These are the activations of a small neural network, seen along a few directions. Each row is one input.
In each table, some parts of the input vary, and every possible input appears once, in random order.
A made-up example of a description, with smaller parts first: one of 3 separate values, together with either a single point or one of 11 places along a line or (one of 5 places around a ring, together with one of 6 places along a line).
Shared parts are said once, and a part with two or three values counts as separate values.
In the rows, 128 means zero.

Other details of the inputs vary at random and push rows far along two fixed directions, the same in every table; ignore that.

Rows:
row 1: [128 135 132 138 126 120 129 125 139 132 127 139 123]
row 2: [125 142 133 135 123 117 129 120 135 137 133 141 129]
row 3: [134  98 119 107 122 134 150 124 105 125 152 101 133]
row 4: [113 144 137 133 168 159 124 129  93 115  97 137 108]
row 5: [118 133 120 141 126 133 127 135 135 129 127 134 125]
row 6: [134 128 130 138 137 125 117 134 142 124 118 127 114]
row 7: [113 141 122 137 122 129 127 127 130 136 134 137 133]
row 8: [126 144 132 127 133 117 114 120 134 131 134 131 131]
row 9: [138 102 130 103 119 124 156 109 112 132 157 108 129]
row 10: [115 139 122 138 123 130 127 129 131 135 132 136 131]
row 11: [117 142 120 134 132 128 116 130 129 128 134 130 134]
row 12: [131 127 130 140 133 127 124 132 145 126 118 132 113]
row 13: [133  96 119 112 115 134 161 123 107 125 151 111 133]
row 14: [130 135 132 134 133 121 117 128 138 130 125 129 121]
row 15: [120 136 119 137 135 131 116 137 133 123 128 128 127]
row 16: [141  95 129 106 122 127 155 114 116 127 151 106 123]
row 17: [130 136 130 131 137 121 113 128 139 125 126 129 122]
row 18: [115 144 120 133 131 127 116 128 128 129 136 130 136]
row 19: [193  89 178  63  90 131 129 147 119 119  30 139 185]
row 20: [135  92 118 114 117 136 161 127 110 121 148 109 129]
row 21: [128 140 131 129 135 119 114 124 136 128 130 130 126]
row 22: [142  93 128 107 123 128 155 116 117 125 150 105 121]
row 23: [114 141 122 140 120 127 132 128 129 135 134 141 134]
row 24: [143  92 128 111 121 126 159 117 116 124 150 109 122]
row 25: [117 135 121 140 125 132 127 133 133 131 129 135 127]
row 26: [164 134 165  85 102 132  94 155 126 125  33 152 193]
row 27: [124 128 119 143 134 135 120 143 136 122 120 126 119]
row 28: [118 135 120 144 123 131 131 134 133 130 129 139 128]
row 29: [123 145 147 128 171 148 122 120 100 118  96 137 103]
row 30: [127 137 132 137 125 119 129 123 137 134 129 140 125]
row 31: [126 144 133 130 129 118 118 120 133 137 133 132 129]
row 32: [131  96 119 108 117 136 157 122 108 126 151 107 132]
row 33: [123 126 119 148 127 136 130 142 138 122 120 135 119]
row 34: [124 129 118 140 138 135 116 143 137 116 121 125 120]
row 35: [127 142 132 128 134 118 114 122 135 130 133 130 128]
row 36: [117 141 121 137 128 129 120 131 128 133 133 131 132]
row 37: [116 143 122 136 127 128 120 129 127 135 135 131 134]
row 38: [127 142 133 131 130 119 118 122 134 135 131 131 127]
row 39: [122 126 119 145 129 137 126 141 139 123 120 131 118]
row 40: [125 140 133 133 126 120 125 121 137 137 131 137 126]
row 41: [126 138 132 134 127 121 125 122 138 135 129 136 124]
row 42: [120 135 120 140 131 132 120 137 132 128 127 129 126]
row 43: [128 140 132 132 131 120 118 124 135 134 129 131 125]
row 44: [135  96 119 108 123 135 150 126 107 123 150 101 131]
row 45: [134 129 129 135 141 124 113 134 143 119 119 126 116]
row 46: [118 140 120 135 133 129 116 132 130 126 132 129 131]
row 47: [143  97 127 102 131 124 145 116 114 120 153 100 125]
row 48: [115 139 121 142 121 128 131 130 130 133 132 140 132]
row 49: [129 138 132 133 132 120 117 126 137 132 127 130 123]
row 50: [126 139 133 136 124 118 129 122 136 135 131 141 127]
Each input here is: one of 2 separate values, together with either a single point or (one of 4 places along a line, together with either a single point or one of 5 places along a line).
Changing only the choice among 2 separate values turns row 50 into row 48. The same change can be made to row 17. Which row results?
Answer: row 15
Changing only the choice among 2 separate values turns row 40 into row 10. The same change can be made to row 41. Which row results?
Answer: row 32
Which other rows does row 8 become when the choice among 2 separate values takes its other values? List them by row number.
Answer: row 18
Which other rows does row 30 become when the place on the line of 5 takes its other values? List them by row number.
Answer: row 1, row 2, row 24, row 50

Rows:
row 51: [139 115 139 104 136 135 136 122 106 123 120 117 130]
row 52: [139  87 117 107 115 124 161 116 117 127 171  97 126]
row 53: [138  90 119 106 116 123 161 113 114 128 172  98 127]
row 54: [139  89 118 107 115 123 161 115 116 127 171  97 127]
row 55: [141 169 162 128 127 131  79 152 145 129  33 174 157]
row 56: [134 113 127 113 117 119 143 117 122 132 152 116 134]
row 57: [134 123 133 124 121 148 124 151 121 120  81 139 144]
row 58: [ 50 199  77 233 168 108 110 109 174 145 227 144  54]
row 59: [140 112 137 107 135 136 136 124 109 121 119 117 129]
row 60: [140 110 136 108 134 136 136 127 110 120 118 116 129]
row 61: [144 134 151 108 130 133 114 133 119 125  81 139 146]
row 62: [124 184 151 154 137 129  74 152 157 130  49 178 140]
row 63: [104 166 117 167 133 114 109 125 157 140 147 147 114]
row 64: [126 102 108 126 109 134 149 137 125 125 150 114 136]
Changing only one part turns row 61 into row 56. The same change can be made to row 62. Which row results?
Answer: row 52
Describe the family of inputs behind these rows.
Answer: one of 2 separate values, together with either a single point or one of 6 places along a line
Which other rows does row 53 become when the choice among 2 separate values takes its other values? List them by row number.
Answer: row 60

Rows:
row 65: [109 183 141 159 160 134  88 134 138 129  85 163 113]
row 66: [103 174 114 173 105 119  96 151 172 143 114 167 146]
row 67: [113 177 135 162 147 125  84 140 155 131  93 159 120]
row 68: [ 98 121  96 158 164 110 162  82 126 132 248  91  57]
row 69: [ 95 112  85 165 152 118 167  96 129 130 245  91  63]
row 70: [110 171 124 172 119 120  97 147 170 139 103 167 131]
row 71: [112 188 148 155 166 131  86 127 136 130  85 163 111]
row 72: [165 110 162  76 132 127 125 118 104 121  93 116 147]
row 73: [106 166 115 175 130 136  92 160 162 127  93 161 127]
row 74: [163  84 147  74 129 132 148 117  94 117 122  97 139]
row 75: [155  94 137  93 110 141 136 146 113 116  91 118 156]
row 76: [152  78 135  84 125 152 159 132  85 111 111 102 139]
row 77: [149  95 138  96 118 154 142 147  99 114  82 122 151]
row 78: [146  71 123  93 114 160 164 145  90 109 111 103 143]
row 79: [159  79 136  84 102 127 160 123 110 125 132 105 150]
row 80: [ 84 114  82 168 178 143 165 104 105 117 227  88  51]
row 81: [163  94 152  66 109 111 150 101 102 134 142 103 157]
row 82: [152 100 135  91  85 124 142 135 123 133 115 122 174]
row 83: [111 174 129 166 141 129  86 147 157 130  92 160 123]
row 84: [155  92 134  99  88 133 146 145 127 125 101 126 165]
row 85: [161 111 155  77 102 113 133 116 116 137 113 123 169]
row 86: [108 182 126 164 116 111  91 137 167 146 115 166 141]
row 87: [111 185 133 160 122 107  88 131 165 147 114 166 139]
row 88: [ 96 118  90 162 159 114 164  89 128 131 247  91  60]
Describe the family of inputs behind these rows.
Answer: one of 4 places along a line, together with one of 6 places along a line
Which other rows does row 79 become when the place on the line of 4 takes its other values? List them by row number.
Answer: row 76, row 83, row 86
